Each row below holds a small network's activations on one input, seen along a few directions.
In each table, some parts of the input vary, and every possible input appears once, in random order.
Descriptions start from the smaller parts, as in this example, which fits no table here: one of 6 places along a line, together with either a single point or one of 9 places along a line or (one of 2 separate values, together with one of 5 places around a ring).
Shared parts are said once, and a part with two or three values counts as separate values.
(in the rows, 128 means zero)

Other details of the inputs shift rows strongly along two fixed directions, in all tables alike. That doesn't count.

A family of inputs:
R1: [195 172 101  92 137  71 187 149 106 165  81  91 139 114]
R2: [144 161 130 125 178  77 141 142 108 115  99  71 166  96]
R3: [ 94 153 114 133 128 176 140 120  91 114 105  82 143 109]
R4: [122 106 179 147 140 190 104  87 135  84 114 175 166 186]
R5: [ 94 163  57  93 124 124 170 130 109 184 112  65  96  59]
R6: [207 132 108  87  39  96 135 232 144  92 115 180 162 136]
R7: [ 71 138 132 137 149 187 152  98  80 146 125  94 125 119]
R8: [156 117 161 114 111 169 137 111 144 124 116 208 153 183]
R9: [ 94 156  86 154 158 125 108 130 145 157 147  88 129  84]
R10: [ 49  86 161 142 181 200 126  67  95 145 148 104 109 109]
R11: [110  68 214 161 158 135  87  61 142 104 169 180 102 162]
R12: [ 40 158  81 178 203 162 137  64  79 171 139  40 106 120]
R13: [ 93 117 136 116 115 122 142 131 108 142 159  72  92  81]
R14: [134 151  76 143 120  77 123 174 149 149 149  85 110 101]
R15: [ 89 123  94 174 167 126 129 105  91 155 145  72  96 164]
R16: [127 166  55 147 137 135 122 124 117 140 110  88 141 127]
R17: [140 171  61  96  89 125 165 160 111 173  96 114 130 111]
R18: [217  77 159  95 148  91 129 131 147 154 108 178 147 148]
R19: [121 101 199 139 129 133 104 136 160  95 153 157 129 152]
R20: [ 99 113 122 112 126 135 160 130  96 146 140  79  81 102]
R21: [ 93 112 117 118 126 136 113 113 132 165 144 112 126  85]
R22: [172  85 123 134  79 124 100 172 129 105 107 165 152 195]
R23: [198 109  96 100  54 101 141 196 132 147 108 177 132 180]
R24: [ 93 149 129 101 148 156 165  84 126 147 126 109 101  96]
R25: [ 34 173 146 146 193 145 144  30 106 140 150  62  82  54]
R26: [ 76  61 226 149 173 192  81  44 149 117 171 179 139 152]
R27: [212 146 121  94  53 108 149 179 150  88  95 171 144 176]
R28: [120 159  69 146 144 122 105 144 132 129 130 115 157 115]
R29: [141 134 156 152 139 164 111  81 133  84 102 185 151 168]
R30: [157 170  58 101  76 124 142 172 123 137  82 114 153 114]
R31: [136 118 189 146 143 150  90 102 173 100 136 212 147 136]
R32: [ 41 149 125 122 155 159 148  87  96 158 153  40 101  38]
R33: [119  92 194 183 159 155  94  73 116  64 125 166 127 207]
R34: [191 110 124 112  59 130 131 187 124  95 106 160 149 169]
R35: [ 64 177  89 125 138 125 136 146 122 159 126  49 121  46]
R36: [110 147 129 125 149 110 164  88 114 130 130 106  64 112]
R37: [136 148  61 117 119 104 127 126 151 181 148 108 120  77]
R38: [191 114 137  97  52 103 126 219 164 117 135 173 141 118]
R39: [146 100 166 124 145 157 118  72 152 125 128 219 119 151]
R40: [119  26 242 163 221 133  68  53 131 135 158 148 154 157]
R41: [ 83  49 181 181 155 150  58 130 115  84 150 154 158 193]
R42: [224 125 116  58  51  92 166 180 169 134 116 196 108 146]
R43: [223 118  52  87  77 103 131 169 178 177 121 205 137 134]
R44: [146  51 152 125  93 112  89 146 151 141 157 171 128 152]
R45: [129  82 193 121 119 129 110 106 153 116 164 161 113 150]
R46: [159 201  92  86  76  79 173 194 135  94 109 103 129 102]
R47: [143  56 134 121 109 124 111 143 134 147 138 163 110 165]
R48: [ 62 184 126 156 175 125 179  68  72 125 123  49  66 120]
R49: [ 97 169 152 147 150 102 136 116 132 106 140  96  89  95]
R50: [ 85  61 223 173 172 184 107  67 108  99 150 163 121 227]
R51: [147 154 145 132 129 135 112 119 149  81 113 197 161 136]
R52: [ 91 219 107  98 127 122 170 138 141 137 121  62 114  40]
R53: [154 217  84  78  85 109 170 175 145 107  97 123 154  80]
R54: [132 149  63 156 129 105 126 142 108 127 120  68 116 149]
R55: [ 76 140  76 151 156  90 136 107 113 170 168  27  78  80]
R56: [102 149  96 126 123 133 112 156 119 121 114 115 161 106]
R57: [ 74 150 160 170 175 123 121  93 104  71 135 102 113 134]
R58: [229 103  58  96  67  73 136 188 169 165 130 183 112 154]
R59: [ 97 165 109 118 122 151 137 154 106 109 119  99 155  82]
R60: [221 100 158 124 138 100 114 141 134 108  83 163 187 178]
R61: [170  77 208 142 178 103  86 131 157 123 130 161 175 142]
R62: [221 127 102  79  32 109 166 210 130 136 108 183 132 161]
R63: [112 108 185 163 167 181 115  52 122 113 125 201 135 185]
R64: [ 86  40 197 178 150 147  58 132 142 112 164 153 140 171]
R65: [104 187  43 146 137  76 141 165 107 129 132  38 114  95]
R66: [132 161 116  99  94 137 138 176 145 138 127 122 142  63]
Each input here is: one of 6 places around a ring, together with either a single point or (one of 2 separate values, together with one of 5 places along a line).
- The inputs of R33 and R36 match in every part but the place on the ring of 6. If R27 is changed in the same way as R33 into R36, which row does it become? => R42
- Which other rows does R63 become when the place on the line of 5 takes its other values? List them by row number. => R7, R8, R12, R17
- Which other rows agree with R55 in the place on the ring of 6? List them by row number. => R11, R13, R21, R25, R26, R32, R37, R40, R44, R45
- Which other rows does R18 become when the place on the ring of 6 takes its other values? List them by row number. => R1, R2, R40, R60, R61

A family of inputs:
R67: [206 112 128  82  77  91 111 172 202 126 136 209 149 115]
R68: [ 42  68 180 181 206 182  91  58 111 154 163 124 104 143]
R69: [ 54  97 170 177 203 203 108  35  90 109 127 123 140 162]
R70: [164 125 164 101  76 140 136 152 164 124 124 204 139 132]
R71: [118 159 101 101 126  83 137 155 137 140 122  66 129  61]
R72: [105 127  80 131 127 149 140 112 108 166 132  78 111 118]
R73: [159 146 130 121 141 101 143 113 119 122  96 126 140 131]
R74: [ 97  95 161 150 166 130 103  88 135 134 170 132 118 110]
R75: [193 108 124 121 106 106 135 169 135 114 111 175 146 192]
R76: [197  90  97 132  72 121  95 165 156 135 125 193 152 195]
R77: [ 79 113 127 147 162 153 129  82 116 177 150  91  99 132]
R78: [174 109 139 117  89 110 128 185 135 105 129 162 137 176]
R79: [121 186 124 105 110 103 176 130 133 122 126  86  95  60]
R80: [139 161  78 122 104 112 155 144 108 120 102 110 115 143]
R81: [ 57 215  70  94 140 111 177 132 124 171 128  21  95  17]
R82: [168  63 194 121 109 132 104 120 156 103 154 214 117 182]
R83: [128 125  88 147 116 121 110 152 123 134 124 125 124 132]
R84: [106 179  95 146 144 131 143 105 100 111  97  96 133 132]
R85: [139  64 231 160 173 163  64  85 140  83 132 196 173 187]
R86: [131 168  65 113 125  76 167 137 104 177 119  25  95  82]
R87: [ 52 127 125 162 159 148  90 115 123 110 142  85 138 115]
R88: [183 139 134 102 108 132 144 122 152 138 103 210 147 154]
R89: [199 114 118  85  65 110 120 178 176 158 138 225 151 124]
R90: [ 43  71 180 201 211 161  73  92  99 115 174  96 145 152]
R91: [159 100 117  99  85 145  99 164 170 125 130 190 166 124]
R92: [ 86 201  79 100 141 115 205 108  93 168 110  45  73  77]
R93: [143 158  92 110  72 111 146 172 117 110 117 120 113 135]
R94: [121 144 123 120 151 109 166  91 115 135 127  98  84 118]
R95: [ 62  73 202 168 154 207  94  79 114  92 147 149 142 153]
R96: [118 152  61 113 113 128 152 147 111 164 119  84 106  78]
R97: [143 156  79 113 121  90 164 120 132 173 137  74  86  93]
R98: [ 75 166 139 164 166 163 112  95 103  91 119  94 141 127]
R99: [119 215  86 108 152  93 194  92 111 141 104  60  93  66]
R100: [113 214 101 126 150 113 162 147 106 114 105  53 135  87]
R101: [170 153 127 114  81 105 147 195 144 103 112 138 150 127]
R102: [146 106 121 130 136  96 117 142 124 148 127 114 117 116]
R103: [120 213 115 106 148 110 170 106 125 124 117  73 105  58]
R104: [194 129 113  94  98  81 156 154 128 132 100 142 123 143]
R105: [123 179  70 109 133  81 171 133 123 169 130  58  74  49]
R106: [ 49  74 167 171 192 198 114  48  83 117 140 113 115 172]
R107: [184 140 124 114  49 121 122 187 157  90 109 191 157 148]
R108: [ 49  71 186 187 204 162  65 103 128 102 162 107 156 155]
R109: [146 118  98 144 129 110 126 154 124 151 134  99 131 156]
R110: [193  96 111 123  65 116  83 185 164 116 134 221 172 163]
R111: [202 148 119  88  74 149 128 160 156 109 101 206 171 134]
R112: [ 59 112 212 165 202 200  98  48 119 112 144 146 138 146]
R113: [125  27 228 156 149 151  74 100 125  94 151 183 135 206]
R114: [108 131 100 152 156 110 127 152 109 144 133  76 118 118]
R115: [183  84 118 106  73 140  98 166 158 135 138 218 167 140]
R116: [133 133 139  98  96 133 152 139 131 140 134 149 102 130]
R117: [121 123 120 106  95 151 144 138 112 122 129 128 114 131]
R118: [211  76 144 107  85  90  90 175 166 131 136 209 167 146]
R119: [ 49  80 226 181 191 163  96  67 102  92 147  95 127 138]
R120: [154 179  95 126 135 101 161 146 115 120  94 107 144 133]
- The inputs of R87 and R71 match in every part but one. If R83 is changed in the same way as R87 into R71, which row does it become? => R102
- Describe the family of inputs behind these rows. => one of 6 places around a ring, together with either one of 4 places along a line or one of 5 places around a ring
- Which other rows agree with R99 in the place on the ring of 6? List them by row number. => R67, R74, R79, R82, R94, R97, R103, R105
- Start at R80 and move only the place on the ring of 6, one step at a time. The first step leads to R106. Which rows follow, in order? => R92, R94, R104, R75
- Which other rows agree with R114 in the place on the ring of 6? List them by row number. => R75, R78, R90, R100, R101, R108, R109, R120
- Start at R116 and move only the place on the ring of 5, one step at a time. The first step leads to R92. Which rows follow, in order? => R88, R112, R70
- Which other rows does R96 become when the place on the line of 4 takes its other values? List them by row number. => R72, R91, R115

A family of inputs:
R121: [143 139  48 114  77 107 144 184 107 154 115  86 124 125]
R122: [ 94 215  48 129 160 126 147 101 125 161 112  69 128  56]
R123: [118 183 113 114 143 116 184  84 108 135 116  93  76 100]
R124: [102  83 155 131 110 167  90 149 149 132 163 154 141 118]
R125: [171 138 146  73  72 147 153 134 158 116 111 202 133 122]
R126: [190 154 149  81  76 114 147 136 173 108 118 208 133 124]
R127: [ 88  83 139 176 144 135  72 142 133 105 160 128 143 149]
R128: [159 179 141  79 115 100 172 125 145 123 110 125 122  74]
R129: [ 23 143 187 156 171 202 124  78  97  96 141  87 129 106]
R130: [108 121 180 160 165 142  99 124 115  69 118 132 169 153]
R131: [123 133 122 146 186 146 100  89 142 145 123 142 174 110]
R132: [ 90 127 183 146 200 140 149  45  97 127 126  95  96 123]
R133: [184 152 166  98  97 114 129 168 163  92 112 178 168 113]
R134: [120 153  79 112 127  89 166 117 120 178 145  77  67  79]
R135: [207  91 125  94 102  80 131 150 159 168 136 177 114 127]
R136: [104  73 134 171 167 129 105  99 117 150 157 118 102 182]
R137: [162 155  42 122  82  73 140 189 124 147 118  82 118 120]
R138: [109 124 153 143 117 173 110 141 115  78 115 158 164 162]
R139: [156  56 159  99  85 152  98 137 173 145 154 216 131 140]
R140: [206  88 111 114 112  77 124 168 147 161 125 156 129 167]
R141: [127 167  90 107  87  93 136 180 157 143 143  95 116  59]
R142: [150 142 115  82 110  79 149 151 156 164 138 106 109  56]
R143: [ 49 136  92 147 136 144 118 150  96 134 143  50 121  94]
R144: [114 148  70 140 145  82 138 154  94 148 124  21 116  97]
R145: [ 84 110  91 143 148 137 146 113  92 174 142  67  91 140]
R146: [185 103 137 116  94 147 141 133 128 122 100 206 140 213]
R147: [154 177  59 102  91  58 143 216 133 139 115  69 137  64]
R148: [141  84 154 153 119 180 101 120 110  84 111 176 161 216]
R149: [ 62 119 170 146 174 183 151  40  86 131 128 110  88 136]
R150: [ 63 115 113 132 156 146 150  82  90 182 156  70  70  96]
R151: [155 138 177 123  99 142 109 145 162  82 128 201 157 144]
R152: [ 98 170 118 153 172 119 151 111  76 102 103  37 130 125]
R153: [144 144 138 141 109 129 111 159 136  70 112 169 161 158]
R154: [112  86 180 143 144 125  82 142 153 125 160 138 150 110]
R155: [136 136 137 145 150 129 144 100 111 116 113 135 111 185]
R156: [192 146 105 127  85 111 130 161 130  90  94 163 149 182]
R157: [ 82  49 197 157 165 156  74  74 152 128 181 167 115 143]
R158: [ 79  85 147 170 182 213  72  59 133 141 136 181 174 156]
R159: [203 147 123 106 116  91 163 142 128 126  92 150 135 167]
- The inputs of R125 and R128 match in every part but one. If R148 is changed in the same way as R125 into R128, which row does it become? => R152
- Describe the family of inputs behind these rows. => one of 3 separate values, together with either a single point or (one of 2 separate values, together with one of 6 places around a ring)
- Which other rows agree with R156 in the choice among 3 separate values? List them by row number. => R122, R123, R126, R127, R134, R136, R137, R141, R151, R153, R155, R157
- Which other rows does R124 become when the place on the ring of 6 takes its other values? List them by row number. => R121, R139, R143, R145, R150
- Which other rows does R152 become when the choice among 2 separate values takes its other values? List them by row number. => R144
